Each row below holds a small network's activations on one record, seen along a few directions.
Each row is followed by the record's values for the fields Fer, Pugav, Gobu, Gafo, Kede, Kubu, Fulu.
Not every record has every field; a missing one is left out.
The largest differences between rows may come from other fields.
Strong random noise was added to every row along 3 fixed directions; ignore it. To show where, here is one row again and again, with new noise each time:
 -15  102  -89  260  -86 -168  -70   93  -89  -14 -265  224  -86 -138  198 -141 -226  -53   50 -167  -49  -92  -34  173
  89  135 -222  155  -22 -326 -198  236  -73   39   12  132 -137  -24  316 -371   23   41  257   44 -319    2  208  -46
 -76   84  -10  303 -121  -64   14   11  -81  -47 -406  272  -60 -201  123   -9 -365 -110  -75 -280  105 -147 -190  290
 -54  172 -143  351  -77 -163 -158   42 -187   96 -297  322 -131 -225  273  -96 -335  -19   71 -205  -51 -154   -1  220
 -22  -74  160  -51 -144   98  353   97  308 -333 -206   28   15   -4 -154  -67 -136 -240 -238 -161  156  -32 -501  148

  15  -82   16 -138   83  218  207  177  135    7  228   67 -268   79 -295  215   34 -232 -219 -119  -25  -65   -7  181 => Fer=b3 Gafo=e2 Kede=f2 Kubu=p1 Fulu=y2
  31 -265  227  127  -91 -218  213  183   32 -379 -498  -94   -4  227 -495  193 -169 -292  -87 -426  325  239   62  241 => Fer=b3 Pugav=j2 Gobu=m4 Gafo=e1 Kubu=p1 Fulu=y2
-172   -2   48  342   13  278 -166 -491 -447  364 -353  421  215 -228  -33  660 -574   -8 -103 -202  481 -462 -170  515 => Fer=b3 Pugav=j1 Gobu=m3 Gafo=e2 Kede=f2 Kubu=p2 Fulu=y2
 192 -337  361 -477  -25  376  561 -175  669 -426  177 -494   98  232 -445  250  320 -212 -220  359  136   53 -412  -61 => Fer=b3 Pugav=j1 Gobu=m3 Gafo=e1 Kubu=p2 Fulu=y2
-232   92  -36  -98 -185  -80  138  -84  124  -79  -34  292   52  158  -74  -51   66   35 -271 -187  -33  224  -38   93 => Fer=b1 Pugav=j2 Gobu=m4 Gafo=e3 Kubu=p1 Fulu=y2
-380  343 -183    1  -59 -338 -357 -357 -255  497    4  377  -79  -65  624 -348   47  319  213  194 -344  -22  192 -104 => Fer=b3 Pugav=j1 Gobu=m3 Gafo=e2 Kede=f2 Kubu=p2 Fulu=y2
-399  253 -133  146   27  219  -59 -125  -16  137   83  107 -194 -265  -50  172 -214    2 -113 -200   -7 -187 -328    4 => Fer=b2 Pugav=j2 Gobu=m4 Gafo=e1 Kubu=p1 Fulu=y2
 401 -268  -25    4   56 -109 -208   -4 -113  -29    4 -266  397   27 -146   32   -7  -12  353  178   61   29  271   11 => Fer=b2 Pugav=j2 Gobu=m3 Gafo=e2 Kede=f2 Kubu=p2 Fulu=y1
 222 -295   86   60    7  -79  222 -121  -70 -290 -181 -273  216  128 -146   86   89  -29  -19  -65  406   75  160  348 => Fer=b2 Pugav=j3 Gobu=m3 Gafo=e1 Kubu=p1 Fulu=y1
 -98   83 -423  -14   15 -113 -253   48 -354  196  540  399 -235 -206  119 -100  -62   22   78  105 -344 -274  342   27 => Gafo=e1 Kubu=p1 Fulu=y2
-156    4  115  132 -182 -447 -144   20 -294 -161 -641  143  182  164  345 -149  -20   51   53 -183  -57  -56  198  355 => Fer=b3 Gafo=e2 Kede=f2 Kubu=p2 Fulu=y2
 166 -286 -177  169  -76 -516  -28  150 -286 -379  121  183  258  210  -52 -271  274  -83  -10  -85 -201  -89  630  159 => Gafo=e4 Kubu=p1 Fulu=y2
  90  -66 -196  125   32 -419  -15   89 -124 -248 -164  237   15  283   17  -89  318 -169   19 -453   28   67  282   66 => Fer=b2 Pugav=j2 Gobu=m4 Gafo=e2 Kede=f2 Kubu=p1 Fulu=y2
 123 -145  242  160   11  466  -90 -340   18  250 -253 -315  379 -442  371  406 -282   73  -31  360  351   34  -44 -222 => Fer=b2 Pugav=j1 Gobu=m3 Gafo=e1 Kubu=p2 Fulu=y1
 229 -396  135   24 -113 -343  226  287    5 -334 -167 -102   91  160 -382   67  133 -235   45  -66  124  181  353  191 => Fer=b3 Gafo=e1 Kubu=p1 Fulu=y2
-454  266 -113   76  -29  483  150 -403  112  316   45  542 -416 -255  -38  169 -630  166 -195 -152   42 -391 -729  138 => Fer=b2 Pugav=j1 Gobu=m3 Gafo=e3 Kubu=p2 Fulu=y2
  57 -151  251  231  246   91  -39  101   68  138 -278 -127  327  -90  202  188   23   21   29  -16   96   17  -25  -63 => Fer=b1 Pugav=j2 Gobu=m4 Gafo=e2 Kede=f1 Kubu=p1 Fulu=y2
 273 -221   86  -38 -104 -289   52   -8 -220 -378  -75  -11  112  342 -134    1  139 -228  120 -148   89  151  463    0 => Fer=b3 Pugav=j1 Gobu=m3 Gafo=e1 Kubu=p2 Fulu=y1
 457   58 -214 -318  234 -151 -156  150  227   40  259 -394    7  292  136 -314  322 -128  353  350 -364  229  407 -299 => Fer=b3 Pugav=j1 Gobu=m5 Gafo=e2 Kede=f2 Kubu=p1 Fulu=y2
  21 -109   15  -17  183 -250  -55  562  236 -355 -215 -342 -234  295  105 -469  472   53  257  181 -252  455  120 -233 => Fer=b2 Gafo=e1 Kubu=p1 Fulu=y2
 -19    0 -138  207 -115 -486 -232  -10 -285   -2 -144  233   46   62  201 -184  195   79  210 -367 -176  -75  230   33 => Fer=b2 Pugav=j2 Gobu=m4 Gafo=e2 Kede=f1 Kubu=p1 Fulu=y2
 350 -242   97   86   16  -52  225   -9 -188  -13  -11 -298  254   12  -62  197  -22 -120  237   67  195  -58  195  -45 => Fer=b1 Pugav=j1 Gobu=m3 Gafo=e1 Kubu=p1 Fulu=y1
 -14  -68  120 -261    3  133  149   17  298 -119  239 -265  -12  130  -19  -16   43 -139   19   98   61   84   11 -231 => Fer=b1 Pugav=j1 Gobu=m2 Gafo=e1 Kubu=p1 Fulu=y2
 -60  -69 -124 -295  -52  -76  287  138  131 -279  425  117   22  166  -62 -170  333 -162 -170  215  -17   67  -54  -87 => Gafo=e1 Kubu=p1 Fulu=y2
-288  377   -2 -343  -16  356  291 -342  472   -7  372  259 -238  -12   98   30  -48  221 -297   85   33 -285 -775 -168 => Fer=b2 Pugav=j1 Gobu=m3 Gafo=e3 Kubu=p2 Fulu=y2
 164 -160 -145 -386  -27 -230  379  181  276 -298  410 -119  -68  322 -142 -271  433   94  -98  -15 -199  297 -137 -132 => Fer=b2 Pugav=j3 Gobu=m4 Gafo=e3 Kubu=p1 Fulu=y2
-225  254  -49  400  163  -55 -329  201  -94  153 -417  133 -375 -289  -22   50 -380   25  256 -414   97  -67  143  145 => Fer=b2 Pugav=j2 Gobu=m4 Gafo=e1 Kubu=p1 Fulu=y2
-231  144  140 -161  -99  587  143   12  491  104   36  -31 -273 -220 -105  160 -337 -167 -208  -44  297   64 -669    6 => Fer=b2 Pugav=j2 Gobu=m4 Gafo=e1 Kubu=p1 Fulu=y2
 179   65 -145 -210   67 -358 -188  338  258    9  575 -238 -117  216   11 -366  420   97  258  298 -368  219  379 -499 => Fer=b3 Pugav=j2 Gobu=m4 Gafo=e1 Kubu=p1 Fulu=y2
  40 -118   21  -47 -115  171  214  -37   25 -118  132  -91  100  186 -143  -33  -28  -48 -147    2   78  -62 -323  -88 => Fer=b2 Pugav=j1 Gobu=m3 Gafo=e4 Kubu=p1 Fulu=y1
 156  -19 -172  224   46   32 -131  208  -66   66   66  166 -133  -65    9 -221 -199   33  140  -45 -104   36  126   36 => Fer=b2 Gafo=e4 Kubu=p1 Fulu=y1
  68 -106   69 -180   84  257  184  338  435 -266  331 -116 -154  153 -297 -152   43  -86  -81    5  -57    2 -247   30 => Fer=b2 Gafo=e4 Kubu=p1 Fulu=y2
 132 -114  160   70   22  -43    1  113  -90 -121 -269 -394   13  139   80  -99  101  112  253   98   36  221  235    8 => Fer=b2 Pugav=j1 Gobu=m3 Gafo=e1 Kubu=p1 Fulu=y1
  -6 -130  143  -89  -80  -77    1   41   38   16 -189 -100   80   28  -77  146  -36 -210   -3 -158  118  111   71  -29 => Fer=b3 Pugav=j2 Gobu=m4 Gafo=e2 Kede=f2 Kubu=p1 Fulu=y2
 505 -615  185  -48  -49 -159  276  278  136 -449 -167 -306  609  384 -625  216  330 -354   32 -195  465  228  227  228 => Fer=b2 Pugav=j2 Gobu=m4 Gafo=e2 Kede=f2 Kubu=p1 Fulu=y2
-112  389 -236  128  -28 -178 -310   89  -15  159  154  119  -77  -60  291 -283  140  101  152  150 -440  -92   14 -306 => Fer=b1 Pugav=j2 Gobu=m4 Gafo=e4 Kubu=p1 Fulu=y2
 -16  -46  143  220   63 -151 -120  -82 -395  -30 -394   69   39  -85 -136  282 -411  -23  -80 -263  390 -146  114  267 => Fer=b3 Pugav=j3 Gobu=m1 Gafo=e1 Kubu=p2 Fulu=y1
 -10  104  -60 -167   24  221   74 -328  142  165  246 -131  210    1  272 -211   98   61  -72  124  -88  -65  -82  -12 => Fer=b2 Pugav=j1 Gobu=m3 Gafo=e2 Kede=f1 Kubu=p1 Fulu=y1
-206   70   42  -29   44   83   -9 -294 -145  148  -37  198  -28 -189  130  218 -126 -101  -69  -49  -36 -140  -37  290 => Fer=b3 Gafo=e2 Kede=f2 Kubu=p1 Fulu=y2
-218 -187  235   59   21   78  196 -169 -239 -269 -301  281   97 -102 -160   20  -52 -232 -365 -158  284   85 -279  204 => Gafo=e2 Kede=f2 Kubu=p2 Fulu=y1

Which values does each new row have?
-122   90   14  -78 -141  -78  -65 -206  139  101   43   85  -91  128  373 -268    0  109  -20  224 -234    0  -88 -191 => Fer=b3 Pugav=j1 Gobu=m3 Gafo=e4 Kubu=p2 Fulu=y2
 -19   94  -43 -413  -15  221  151   42  469   -9  687   37 -117  136 -199 -140  -62 -131  -60  127 -179  -17 -219 -306 => Fer=b3 Pugav=j2 Gobu=m4 Gafo=e4 Kubu=p1 Fulu=y2
  -4  315 -117  312   19  163 -436 -184 -124  502 -103  281  107 -517  231  429 -330  -30   80   49  173 -134   -8  215 => Fer=b3 Pugav=j2 Gobu=m4 Gafo=e2 Kede=f2 Kubu=p1 Fulu=y2
  86   87 -316 -102   60  233 -161  227  188  302  588  230 -417  -99 -111 -130 -298   40   53   90 -241 -129  -26  -35 => Fer=b2 Gafo=e4 Kubu=p1 Fulu=y2
 -32   47   41  249  -55  -96 -122  116 -158  172 -514  106 -213  -56   61  -18 -158  171  349  -78   44  -29  111  109 => Fer=b2 Pugav=j1 Gobu=m3 Gafo=e1 Kubu=p2 Fulu=y2
 -67   31 -407 -209  124 -124   10 -151 -259  172  517  381   71 -102   11 -133  190  -65 -117   45 -323 -201  261   41 => Gafo=e2 Kede=f2 Kubu=p1 Fulu=y2
 271 -433  327  -55 -206 -407  220   10   -5 -659 -238 -136  462  289 -276  -59  352 -208  -57  -90   33   47  398  298 => Fer=b3 Gafo=e4 Kubu=p2 Fulu=y2
 -21   -7   38  169  -20 -193 -252  199   63  -21 -480 -300  -36   -8   42  -73  -44  -19  172   10   25  379  183  -87 => Fer=b2 Pugav=j2 Gobu=m4 Gafo=e1 Kubu=p1 Fulu=y2
-166  265  -10  103  138  210 -141  257  158   66 -176  111 -388 -163   97  -20 -163   30  253 -152  -56   36 -272   -1 => Fer=b2 Pugav=j2 Gobu=m4 Gafo=e1 Kubu=p1 Fulu=y2
 159  105 -356    1  -36  -36 -257  298 -177  299  126  199 -127  -42   81 -180 -190   72  198 -103 -243  -85  360  118 => Fer=b2 Gafo=e2 Kede=f2 Kubu=p1 Fulu=y2
-371  351 -132 -195  -31  354  155 -398   15  250    1  362 -130  -98   21   21 -208   17 -230  -96  -57 -187 -671  -37 => Fer=b2 Pugav=j1 Gobu=m3 Gafo=e2 Kede=f2 Kubu=p2 Fulu=y1
-111  -25 -189   10  -61 -385  -63   -2 -336 -155   -5  210  111    3  302 -181  177   29    0   85 -158   59  290   44 => Gafo=e1 Kubu=p1 Fulu=y2
 -23 -161   -3  619 -140 -536 -187   94 -483 -196 -813   43   53   56  -43  123  -70  -66  175 -550  133  147  356  297 => Fer=b2 Pugav=j2 Gobu=m4 Gafo=e1 Kubu=p1 Fulu=y2
-339  180  -11   77  152  454  -45 -107  153  419  340  108 -339 -245  207  -26 -272  122 -175 -226 -293 -132 -435  -35 => Fer=b2 Pugav=j2 Gobu=m4 Gafo=e2 Kede=f1 Kubu=p1 Fulu=y2
 160  123 -304   -6   72   56 -201  433   64  331  583  109 -406  -95  -87 -161  -51   76  347  161 -232    2  248  -64 => Fer=b2 Gafo=e1 Kubu=p1 Fulu=y2
-181  322 -303 -148  111  220 -223  163  -15  300  506  305 -494 -287  213  -62 -229   99  246   83 -252 -240  -92  -28 => Fer=b2 Gafo=e1 Kubu=p1 Fulu=y2
-222    2  163 -198 -137  151   92  -88  208   97  -17  -41 -133   16 -134  -64  -85   56  -69  171    1   21 -203  -61 => Fer=b3 Pugav=j1 Gobu=m3 Gafo=e1 Kubu=p2 Fulu=y2
  42   67 -119  143  243 -111 -120  168 -196   97   59  131 -177   46 -151   60  -50 -172  274 -173  -83 -135   93  -13 => Fer=b3 Pugav=j2 Gobu=m4 Gafo=e2 Kede=f2 Kubu=p1 Fulu=y2
 -15   31 -250   80   42 -202 -486  107 -285  170  367  166   50  124   95    7  -98   89  159   48 -337  -90  508  -51 => Fer=b3 Pugav=j2 Gobu=m4 Gafo=e4 Kubu=p1 Fulu=y2
 322 -507  157  -27   74 -323   99  372 -127 -447 -163 -693  330  559 -141 -192  439  -28  242  180  119  351  388 -124 => Fer=b2 Pugav=j1 Gobu=m3 Gafo=e1 Kubu=p1 Fulu=y1
